Each row below is a small network's average activation on inputs in which a field has the value named, seen along a few directions.
Values that are neighbours, or in one group, have similar rows; names and order tell nothing.
(in the rows, 500 means zero)
Random noise pushes rows far along 20 fixed directions. That doesn't count. These rows show it; they differ only by the noise:
[442 374 259 748 549 577 606 415 500 821 420 808 527 271 465 701 198 665
 591 428 492 271 420 473 546 768 562 604 622 327 504 322]
[553 625 363 539 703 397 687 545 419 430 564 485 509 699 559 819 441 577
 221 583 394 377 737 614 602 606 594 528 418 317 566 408]
[633 291 485 475 541 530 390 406 484 427 497 473 276 364 498 251 312 532
 667 432 602 574  50 469 275 562 553 492 595 636 396 674]
[610 762 640 350 596 506 514 329 483 601 436 623 396 368 185 576 598 592
 503 518 489 513 294 807 112 397 648 664 488 650 461 432]
[501 340 495 513 463 472 323 552 317 384 623 397 471 581 620 426 521 423
 759 534 459 408 495 366 505 396 467  81 579 487 663 721]
[637 555 687 572 556 522 545 246 391 499 531 640 526 439 274 620 498 548
 682 493 364 380 407 544 435 568 554 573 572 404 517 366]
[298 784 321 815 611 539 343 515 191 565 316 406 531 502 521 601 458 562
 485 497 512 498 681 405 641 484 452 609 326 483 588 534]
[461 458 316 584 418 718 365 551 473 821 343 454 601 253 302 487 517 435
 407 434 319 640 654 613 312 580 501 535 641 726 340 448]
[595 471 215 550 529 485 515 567 533 596 564 574 297 737 510 687 445 422
 566 584 326 360 542 552 528 641 558 446 793 433 558 621]
[454 579 565 584 423 567 486 443 449 597 297 532 528 504 302 387 622 604
 629 501 450 519 404 560 413 351 452 721 540 575 612 451]
[453 442 516 528 552 661 472 452 569 475 592 707 438 644 512 446 625 579
 649 479 619 686 421 367 335 615 546 613 604 408 233 750]
[400 444 670 423 401 423 531 307 475 497 605 558 559 414 395 659 881 461
 635 558 426 431 222 655 394 490 618 273 518 629 422 564]
[298 552 365 359 289 423 594 635 395 568 602 384 552 559 610 554 554 479
 291 765 491 384 470 437 274 245 593 316 613 618 707 565]
[394 529 530 530 512 615 357 393 543 445 516 661 592 472 503 538 527 553
 668 411 689 564 372 657 643 467 353 369 277 425 577 386]
[659 578 549 358 662 304 662 537 455 736 622 731 379 287 332 489 637 504
 452 305 469 582 383 743 303 710 532 312 550 553 369 623]
[392 572 558 562 302 391 715 496 349 486 386 592 369 562 278 333 499 384
 268 445 633 623 509 583 430 643 624 670 449 552 612 499]
[430 502 464 438 659 517 488 532 415 584 368 503 613 225 412 527 274 489
 533 373 360 336 632 589 456 410 515 441 577 496 546 418]
[595 397 442 448 681 615 534 593 562 547 551 706 570 469 562 562 251 744
 611 523 629 294 563 517 383 397 566 397 443 357 508 560]
[696 397 550 306 437 658 258 613 622 446 539 438 373 650 460 396 256 528
 568 522 500 485 587 553 522 355 462 700 540 448 524 380]
[522 583 258 571 371 648 341 458 329 601 702 578 629 426 640 734 265 585
 507 763 628 411 572 159 321 498 546 336 434 425 516 680]
[303 473 439 492 422 502 157 573 226 376 560 291 347 710 636 593 451 553
 475 558 478 505 616 401 588 438 579 571 431 377 584 483]
[398 356 661 642 378 547 755 481 535 462 517 452 626 577 513 458 564 507
 215 541 562 558 618 439 532 605 577 661 456 429 502 161]


Values of VIB:
zum: [563 290 221 571 377 555 425 436 516 590 404 506 518 352 440 617 407 647
 459 526 348 530 338 619 539 694 556 581 469 556 342 566]
fav: [565 702 259 395 469 357 269 419 259 520 315 381 451 489 395 690 499 657
 407 454 217 677 680 705 342 454 394 522 406 311 936 291]
lut: [566 619 372 495 515 554 386 761 506 662 445 341 432 489 575 301 355 724
 313 620 623 558 456 441 405 258 461 648 373 746 394 594]
vuguk: [333 465 473 479 271 518 503 312 258 453 709 444 475 402 450 426 347 347
 398 549 382 528 131 462 408 564 508 430 752 574 493 348]
nifat: [845 341 418 398 382 503 589 626 813 485 425 655 451 755 527 402 428 554
 616 498 518 497 680 450 563 537 403 560 561 383 641 652]
vuv: [303 446 643 635 569 419 678 447 192 307 567 331 613 478 522 444 465 570
 284 546 397 419 398 457 507 465 635 373 475 578 400 466]
tigor: [371 379 313 603 432 411 406 465 306 529 408 604 465 430 490 470 504 577
 484 239 497 683 403 708 653 743 424 259 361 468 651 485]
pap: [621 301 346 351 349 442 524 458 667 564 461 418 650 464 483 673 564 590
 397 576 211 413 387 636 578 512 443 552 567 513 595 343]
kugo: [354  49 625 779 551 584 435 379 547 360 213 515 542 475 505 464 654 605
 932 253 402 386 399 542 837 634 544 515 487 461 367 543]
VIB is arranged as 4 separate groups.
- Which other values are in the same group as vuv? Give them in the order they are listed. => lut
- Which other values are in the same group as pap? Give them in the order they are listed. => vuguk
- Which other values are in the same group as zum? Give them in the order they are listed. => fav

Values of VID:
sir: [577 634 531 262 256 561 377 556 444 604 589 831 542 709 288 540 516 656
 742 563 459 427 521 628 523 280 348 524 521 356 752 592]
zab: [258 386 437 645 378 611 585 570 361 489 512 463 848 663 480 549 802 619
 355 538 365 563 540 614 791 486 401 465 358 567 360 590]
gusi: [669 538 613 783 695 776  31 469 578 630 465 501 535 462 501 681 639 532
 883 488 648 439 867 488 585 497 516 358 195 492 347 429]
ket: [849 766 571 517 470 426 589 387 367 435 577 209 551 452 450 383 533 548
 245 649 355 730 282 345 416 493 332 715 460 720 379 538]
tidi: [411 356 569 415 410 395 264 484 469 395 206 381 390 253 456 493 283 441
 562 370 602 410 668 441 565 514 690 693 275 502 484 543]
tafun: [663 258 412 483 295 599 517 590 684 518 726 583 598 635 606 349 315 649
 529 547 548 491 197 610 841 454 154 365 459 409 670 262]
beb: [518 479 558 353 445 722 585 490 803 548 554 582 805 511 525 531 712 564
 396 638 597 657 671 432 195 342 469 535 487 484 411 406]
rebak: [338 718 197 498 394 459 530 635 385 583 509 224 386 542 562 340 407 279
 104 570 423 715 331 457 493 505 354 673 699 730 533 507]
pitef: [498 339 452 568 485 456 520 526 470 604 524 420 435 336 623 531 267 483
 372 427 473 410 565 395 533 679 576 506 575 435 526 250]
zesav: [599 838 336 406 691 463 273 582 500 433 683 411 325 736 745 575 367 591
 598 587 389 555 419 272 737 407 241 742 612 329 407 680]
sis: [450 770 852 276 690 225 492 381 177 157 598 681 301 549 334 455 238 464
 751 286 413 345 426 415 790 523 521 742 533 207 404 762]
goga: [438 144 147 736 418 771 229 470 394 444 322 430 306 642 451 654 143 588
 608 631 448 253 454 681 429 545 811 494 540 546 557 473]
vokun: [629 567 291 449 176 611 661 196 645 272 459 584 752 614 356 795 428 437
 389 825 547 421 293 645 542 461 501 513 320 596 713 549]
VID is arranged as a ring.
- A walk along VID starts at rebak and steps to its neighbour zab. Put beb, pitef, goga, vokun in the order it reaches them. => vokun, pitef, goga, beb
- List every value one step from sis, in the order listed. => ket, zesav
